A small network was trained on invented records. Each row is its activation on one of them, seen along a few directions.
After each row come some of the record's fields: F, W, D, H.
Not every record has every field; a missing one is written none.
The largest differences between rows may come from other fields.
(in the rows, 500 means zero)
Strong random noise was added to every row along 20 fixed directions; ignore it. To show where, here is one row again and again, with new noise each time:
[521 583 472 670 398 396 454 571 449 361 497 482 519 577 482 380 423 531
 448 506 333 490 543 435 462 647 532 466 577 535 740 348 711 359 434 586
 657 595 619 321 493]
[374 773 517 761 463 630 345 569 553 490 422 227 606 344 560 350 389 443
 328 453 560 420 526 593 448 703 562 410 688 407 589 575 728 492 455 626
 461 606 489 312 483]
[441 472 493 436 387 563 393 600 651 465 569 325 523 356 314 443 363 470
 528 629 402 480 438 519 294 568 566 560 491 388 318 505 488 336 625 634
 577 424 609 489 446]
[563 526 423 356 544 385 519 546 487 555 560 473 359 706 339 520 488 590
 811 401 460 488 576 347 510 413 489 462 664 630 484 412 333 265 452 406
 678 416 536 477 517]
[580 723 470 532 476 668 529 429 464 441 462 387 828 458 540 416 472 339
 466 395 606 715 546 518 449 264 689 342 417 441 677 619 530 670 413 525
 361 510 419 438 808]
[469 445 396 513 467 641 312 558 568 323 546 748 417 364 432 638 362 595
 514 504 551 509 565 503 557 507 446 635 482 447 569 366 480 461 426 314
 745 493 421 650 444]
[592 491 606 495 390 514 633 382 372 452 392 383 549 457 482 242 416 555
 657 495 452 533 640 529 393 514 470 561 265 429 578 517 438 576 543 444
 547 377 562 533 394]
[567 642 429 595 403 643 276 624 357 463 403 286 606 582 241 515 416 583
 394 432 277 458 403 508 426 486 392 638 559 572 552 332 535 321 602 636
 587 517 568 565 323]
[481 332 416 489 384 429 378 615 753 311 352 735 509 310 529 612 351 688
 412 612 400 512 594 504 556 494 581 479 396 497 514 494 403 584 567 371
 424 362 549 488 360]
[574 691 412 572 530 615 446 731 744 284 496 517 646 500 401 707 482 579
 443 503 452 431 460 502 412 352 637 608 689 515 494 420 474 498 429 497
 419 637 552 511 531]
[548 452 699 613 571 512 622 411 390 608 489 485 492 591 646 412 706 594
 267 590 490 687 496 456 459 494 577 515 694 479 533 580 654 574 512 495
 379 557 655 412 507]
[596 638 604 596 482 573 522 556 548 519 547 265 431 689 325 416 440 228
 472 500 501 387 286 528 462 395 455 425 557 580 298 488 518 405 569 745
 564 650 413 568 603]
[528 633 587 529 511 414 526 549 668 645 447 436 464 503 246 498 489 719
 424 549 356 284 386 571 566 421 505 692 583 403 241 640 323 578 626 542
 293 483 501 575 398]
[213 423 440 386 437 658 664 280 404 539 426 498 393 466 568 577 621 361
 837 559 616 339 322 495 338 690 528 487 417 363 283 580 356 455 642 511
 472 461 405 458 505]
[484 530 438 536 593 508 397 308 435 609 313 584 394 464 735 608 696 656
 573 343 381 457 499 400 482 563 403 510 422 661 549 510 513 456 638 351
 455 374 404 414 395]
[667 581 632 583 433 594 585 320 373 526 519 633 451 225 680 474 560 563
 514 553 454 544 498 505 404 600 503 813 347 494 565 434 604 567 495 455
 484 392 532 595 437]
[313 658 447 416 544 603 600 478 532 658 639 399 593 330 424 420 491 660
 590 617 458 501 565 440 406 426 720 552 548 227 503 651 394 379 561 462
 403 321 575 470 579]
[480 266 509 435 493 829 117 675 446 451 275 414 462 491 474 420 544 520
 378 476 467 793 422 456 374 461 353 426 503 730 454 453 580 415 567 319
 786 458 623 618 372]
[512 638 343 439 490 355 558 499 460 630 717 700 607 498 308 717 619 514
 653 420 641 553 500 421 601 417 575 681 740 547 449 448 350 501 247 529
 402 545 461 547 719]
[661 352 508 561 122 510 371 459 714 106 243 678 641 382 429 649 289 395
 446 534 501 652 445 571 378 540 611 484 335 474 414 456 459 695 595 610
 425 511 455 417 502]
[461 455 495 509 366 592 490 681 471 426 490 585 593 411 485 537 506 487
 402 617 411 613 426 434 462 489 561 513 519 596 565 420 559 399 497 595
 508 501 613 573 510]
[325 626 469 559 342 581 551 544 456 572 255 306 530 232 690 198 319 309
 704 479 705 440 612 543 573 646 557 188 369 606 566 636 423 576 424 487
 406 317 446 435 484]

[380 212 625 474 504 472 763 551 679 298 620 486 600 465 664 435 629 472
 622 616 618 671 783 392 178 517 524 436 451 437 451 529 503 408 537 533
 550 557 634 487 431]  F=f3, W=w1, D=d1, H=h2
[586 583 290 401 511 559 255 563 553 560 236 315 500 504 627 628 357 421
 541 392 491 532 476 476 587 384 636 114 590 773 525 512 376 455 582 437
 321 227 486 316 487]  F=f2, W=w2, D=d1, H=h2
[459 344 443 417 398 251 575 610 628 340 442 803 559 661 352 466 525 713
 467 635 341 624 492 406 575 464 709 446 569 410 613 527 478 606 391 368
 493 580 709 314 658]  F=f5, W=w2, D=d2, H=h3
[219 453 321 415 588 610 321 419 365 632 792 471 650 455 368 670 609 442
 445 407 545 571 538 450 439 522 388 521 544 337 530 507 581 250 564 622
 639 525 353 552 589]  F=f4, W=w1, D=d2, H=h2
[693 600 768 651 448 483 900 430 554 383 356 447 506 526 665 479 344 593
 515 508 589 385 758 563 571 368 583 429 489 410 575 580 337 652 606 529
 223 417 406 566 320]  F=f2, W=w2, D=d2, H=h2
[282 733 623 737 423 647 608 580 498 665 478 600 364 314 460 387 458 575
 449 593 732 385 480 508 705 607 567 566 778 384 442 634 459 532 372 473
 439 552 411 621 510]  F=f3, W=w2, D=d2, H=h2
[624 630 735 470 430 629 666 535 582 438 480 375 403 528 490 496 336 472
 650 456 530 491 522 467 443 415 545 456 542 462 449 540 427 327 633 607
 562 449 383 586 499]  F=f1, W=w2, D=d2, H=h3
[589 648 615 599 343 548 654 361 439 350 373 286 560 583 581 416 258 508
 487 557 398 511 551 515 379 558 774 318 554 255 693 531 575 434 668 648
 395 416 559 215 501]  F=f2, W=none, D=d2, H=h3
[599 538 384 679 523 551 394 447 454 475 387 416 528 521 580 322 609 417
 452 566 545 617 440 494 348 540 568 552 487 622 493 386 600 668 347 373
 490 545 723 355 514]  F=f5, W=w1, D=d2, H=h3
[533 196 473 449 393 220 308 360 626 415 448 606 625 532 297 468 415 404
 331 475 579 588 480 707 582 573 445 444 375 370 323 626 491 900 454 512
 450 604 446 390 595]  F=f2, W=w2, D=d1, H=h2
[511 629 623 403 556 565 426 420 607 688 436 540 287 440 466 347 542 513
 706 375 477 494 341 440 511 455 467 490 390 560 326 681 453 462 554 354
 682 423 320 555 710]  F=f2, W=w2, D=d2, H=h3
[570 502 437 672 415 513 420 438 606 427 263 643 388 452 583 371 479 563
 330 733 419 515 344 520 528 530 699 499 440 477 485 496 531 765 489 319
 363 461 686 322 488]  F=f5, W=w1, D=d1, H=h2
[434 445 528 297 507 597 485 478 377 445 448 580 516 508 418 456 524 540
 622 431 425 460 380 581 510 551 415 580 333 393 570 562 528 593 481 365
 678 560 440 580 571]  F=f1, W=w2, D=d2, H=h2
[563 558 488 586 344 596 379 293 339 510 301 582 369 535 475 416 217 521
 544 419 701 686 600 496 733 468 579 331 534 410 648 523 386 584 459 325
 577 339 351 440 547]  F=f1, W=none, D=d1, H=h3
[685 575 687 531 548 358 614 522 368 596 594 395 508 805 258 136 281 553
 289 479 287 549 606 493 806 125 416 312 306 438 746 577 497 486 578 554
 624 476 411 658 615]  F=f1, W=w2, D=d1, H=h2
[380 541 633 516 664 374 619 631 729 682 810 402 493 427 357 443 579 588
 663 357 657 428 821 408 455 395 282 591 591 519 292 606 348 261 487 576
 621 534 330 753 452]  F=f2, W=w1, D=d2, H=h2
[669 479 527 286 545 482 756 425 318 464 510 460 524 808 456 452 626 341
 858 387 565 592 429 447 426 320 476 477 402 637 498 452 359 551 386 447
 588 565 505 555 701]  F=f3, W=w1, D=d1, H=h3
[784 519 740 363 388 589 534 650 528 588 267 390 568 222 612 478 485 554
 435 534 282 537 367 565 431 398 475 632 247 769 365 571 428 587 684 593
 248 250 595 727 329]  F=f2, W=none, D=d2, H=h3
[277 495 364 723 450 451 117 344 633 473 420 497 325 338 525 384 380 580
 563 372 548 437 672 453 419 851 395 430 522 405 512 500 632 344 540 383
 801 470 381 258 379]  F=f3, W=none, D=d2, H=h2
[354 723 288 584 425 535 517 457 466 464 418 557 575 384 587 622 490 433
 630 482 484 298 356 513 504 638 583 541 402 485 569 432 476 501 478 574
 365 511 404 403 553]  F=f1, W=w1, D=d2, H=h3
[437 564 205 397 527 553 492 757 478 346 176 334 615 809 482 595 500 457
 569 504 377 311 343 504 570 378 652 163 630 691 619 436 370 560 470 421
 298 539 667 303 465]  F=f5, W=w2, D=d2, H=h2
[500 467 502 558 405 786 466 489 588 256 342 682 429 393 519 562 495 794
 636 612 447 649 559 375 239 505 622 736 479 386 536 379 420 396 589 236
 657 406 635 533 350]  F=f1, W=w1, D=d1, H=h3
[297 463 481 393 438 516 557 364 452 596 368 567 688 513 290 427 874 547
 825 325 527 574 390 418 263 518 376 682 336 509 257 676 329 600 507 445
 514 609 425 562 651]  F=f3, W=w2, D=d2, H=h2
[558 368 297 711 624 487 522 369 464 390 609 525 430 590 626 450 417 448
 512 565 603 509 821 415 497 290 388 446 238 567 622 253 361 454 509 354
 594 386 483 632 298]  F=f3, W=none, D=d1, H=h2
[472 453 484 196 791 583 647 340 413 417 776 521 515 523 652 640 597 438
 762 373 627 420 569 610 413 519 449 612 401 280 611 515 565 558 377 317
 672 590 384 539 649]  F=f1, W=w2, D=d1, H=h3
[332 579 525 690 429 451 565 399 509 639 306 371 476 645 457 521 500 445
 471 434 686 374 478 530 623 552 498 285 708 473 312 659 338 557 611 660
 247 551 320 386 454]  F=f2, W=w1, D=d1, H=h2
[389 516 484 591 471 542 529 563 650 277 444 384 690 564 580 502 555 418
 516 444 369 507 540 402 233 493 540 312 398 503 587 503 622 326 663 668
 535 622 465 353 550]  F=f1, W=w2, D=d2, H=h2
[480 585 570 383 438 450 599 426 363 626 477 471 544 323 674 528 498 462
 602 418 451 434 487 523 527 651 540 438 458 527 600 599 561 468 533 611
 380 369 429 433 546]  F=f2, W=none, D=d2, H=h2
[534 616 521 636 455 484 437 529 429 390 487 671 635 448 422 479 621 725
 540 340 387 559 598 437 396 607 420 763 536 534 705 394 649 477 351 414
 691 641 528 516 519]  F=f2, W=w2, D=d2, H=h2
[542 712 500 362 599 598 490 520 627 589 521 420 384 397 396 554 388 590
 689 470 533 292 440 589 547 449 561 620 573 389 356 596 332 527 496 368
 467 400 423 564 503]  F=f1, W=w1, D=d1, H=h2
[401 501 594 428 403 414 701 469 484 530 512 500 546 391 433 274 455 628
 724 540 432 483 631 461 409 578 577 515 381 347 548 616 430 459 522 467
 558 382 555 479 532]  F=f2, W=w1, D=d2, H=h2
[713 455 749 404 386 374 448 588 562 330 473 664 311 318 531 499 181 718
 637 299 437 435 775 565 668 655 246 639 344 531 691 436 536 423 482 406
 821 410 326 691 268]  F=f1, W=none, D=d2, H=h3
[475 546 487 519 652 499 565 423 643 477 637 512 643 429 519 421 737 708
 600 465 449 614 698 380 209 414 529 714 414 369 518 543 521 472 479 352
 548 527 596 465 543]  F=f5, W=w1, D=d2, H=h3
[471 558 568 511 398 489 750 146 152 462 447 684 326 497 640 493 636 613
 691 543 226 199 324 517 426 857 436 795 259 286 694 407 665 491 631 488
 578 519 488 415 387]  F=f5, W=w2, D=d2, H=h2
[470 281 635 627 482 373 365 631 531 582 643 106 467 610 159 257 361 444
 216 671 578 477 526 687 413 676 346 613 728 362 171 476 558 495 512 725
 577 639 737 530 219]  F=f1, W=none, D=d2, H=h3
[332 541 152 657 503 495 369 486 345 564 451 578 484 562 535 368 510 340
 386 693 541 493 322 477 639 563 695 305 552 558 640 397 581 613 292 381
 469 508 665 280 670]  F=f4, W=w1, D=d2, H=h2
[513 467 650 853 340 630 584 424 448 537 506 698 366 484 589 532 508 442
 253 665 729 746 569 354 594 445 566 458 718 546 478 434 518 424 526 601
 435 502 462 597 466]  F=f4, W=w2, D=d1, H=h2

Here are new rows. What are their fields?
[662 488 466 518 492 598 397 511 367 488 448 407 322 655 464 473 286 466
 480 487 506 535 567 473 642 353 414 382 478 613 592 341 417 376 553 437
 644 368 482 608 350]  F=f5, W=none, D=d1, H=h3
[326 579 695 370 607 650 451 502 608 474 555 580 297 460 513 541 457 716
 550 399 459 387 494 513 539 640 483 511 670 206 574 703 641 355 571 364
 763 596 326 468 560]  F=f3, W=none, D=d1, H=h2
[525 224 642 545 491 497 681 350 362 536 405 358 487 752 461 424 536 359
 288 650 612 508 435 642 542 407 412 419 408 403 288 579 383 749 655 603
 286 558 534 588 344]  F=f5, W=none, D=d2, H=h3
[381 656 367 589 429 344 377 595 450 762 423 737 390 364 348 423 505 727
 665 362 444 424 569 334 762 512 377 556 515 759 542 479 321 362 389 360
 597 334 384 641 495]  F=f2, W=w2, D=d2, H=h2
[467 478 317 635 651 574 388 512 553 419 567 407 710 587 495 472 522 412
 229 537 625 596 617 565 515 290 522 389 481 420 578 489 531 691 415 439
 408 618 530 475 542]  F=f5, W=w1, D=d1, H=h2
[503 408 564 530 377 342 633 535 541 447 539 600 614 443 498 353 521 374
 539 492 522 584 598 449 504 456 439 432 283 603 525 526 497 545 448 617
 515 537 454 583 599]  F=f3, W=w2, D=d2, H=h2
[294 469 413 486 396 446 685 588 325 615 451 443 635 528 387 419 746 532
 717 555 554 508 484 406 360 631 496 626 601 591 400 465 369 456 380 560
 388 548 727 501 430]  F=f5, W=none, D=d2, H=h3
[434 323 643 478 489 559 487 587 685 405 656 578 441 294 638 655 359 451
 119 782 478 466 409 641 533 603 630 483 582 265 439 580 689 529 621 648
 393 530 544 501 448]  F=f3, W=none, D=d1, H=h2
[462 679 282 819 514 386 168 426 534 642 457 538 386 689 292 451 510 670
 458 305 446 577 618 255 597 411 385 444 635 648 545 380 456 236 528 441
 691 481 375 397 498]  F=f5, W=w1, D=d2, H=h3
[318 531 412 462 446 550 315 641 455 493 498 469 548 504 301 515 628 536
 548 441 396 427 344 484 378 714 398 640 624 510 460 457 622 364 442 557
 680 687 579 463 491]  F=f5, W=none, D=d2, H=h2
[461 708 363 492 290 601 450 617 399 560 253 481 642 495 347 495 458 512
 693 415 609 664 409 409 546 449 654 444 649 650 510 497 294 495 370 494
 390 420 533 458 624]  F=f1, W=w1, D=d2, H=h3
[224 517 429 560 562 728 430 706 529 550 456 588 680 420 389 366 641 716
 447 516 584 735 595 372 474 314 522 533 542 481 550 598 407 481 394 281
 581 529 559 669 584]  F=f3, W=w1, D=d2, H=h3
[255 576 397 606 420 507 271 465 658 579 556 440 516 321 312 363 398 404
 414 577 584 442 380 581 475 678 589 475 569 265 321 648 566 545 472 560
 543 556 452 358 648]  F=f3, W=w2, D=d2, H=h2
[562 321 753 567 445 541 514 644 674 255 405 485 406 558 491 430 430 553
 462 489 595 545 677 534 414 594 401 464 651 497 456 511 576 501 497 445
 693 648 546 531 316]  F=f4, W=w2, D=d2, H=h2
[346 501 361 764 552 615 426 498 457 492 424 340 501 684 456 512 566 336
 374 520 585 352 408 522 476 479 361 421 527 578 367 405 461 480 576 612
 461 654 434 540 369]  F=f3, W=w1, D=d1, H=h2
[403 360 473 648 458 497 533 721 893 220 315 791 499 561 533 629 558 513
 345 663 426 432 359 449 508 354 553 410 372 612 358 494 413 596 597 481
 394 677 473 566 515]  F=f1, W=w2, D=d1, H=h3
[493 477 620 533 535 414 573 420 738 547 540 554 306 473 518 263 468 366
 499 679 573 470 333 547 493 517 654 437 416 376 270 673 523 681 462 432
 524 559 511 410 732]  F=f1, W=none, D=d2, H=h3
[465 510 721 491 405 582 547 433 329 699 489 440 483 288 469 190 506 542
 592 444 512 621 562 486 482 554 296 660 222 504 479 592 491 456 554 519
 648 380 426 748 443]  F=f1, W=w2, D=d1, H=h3
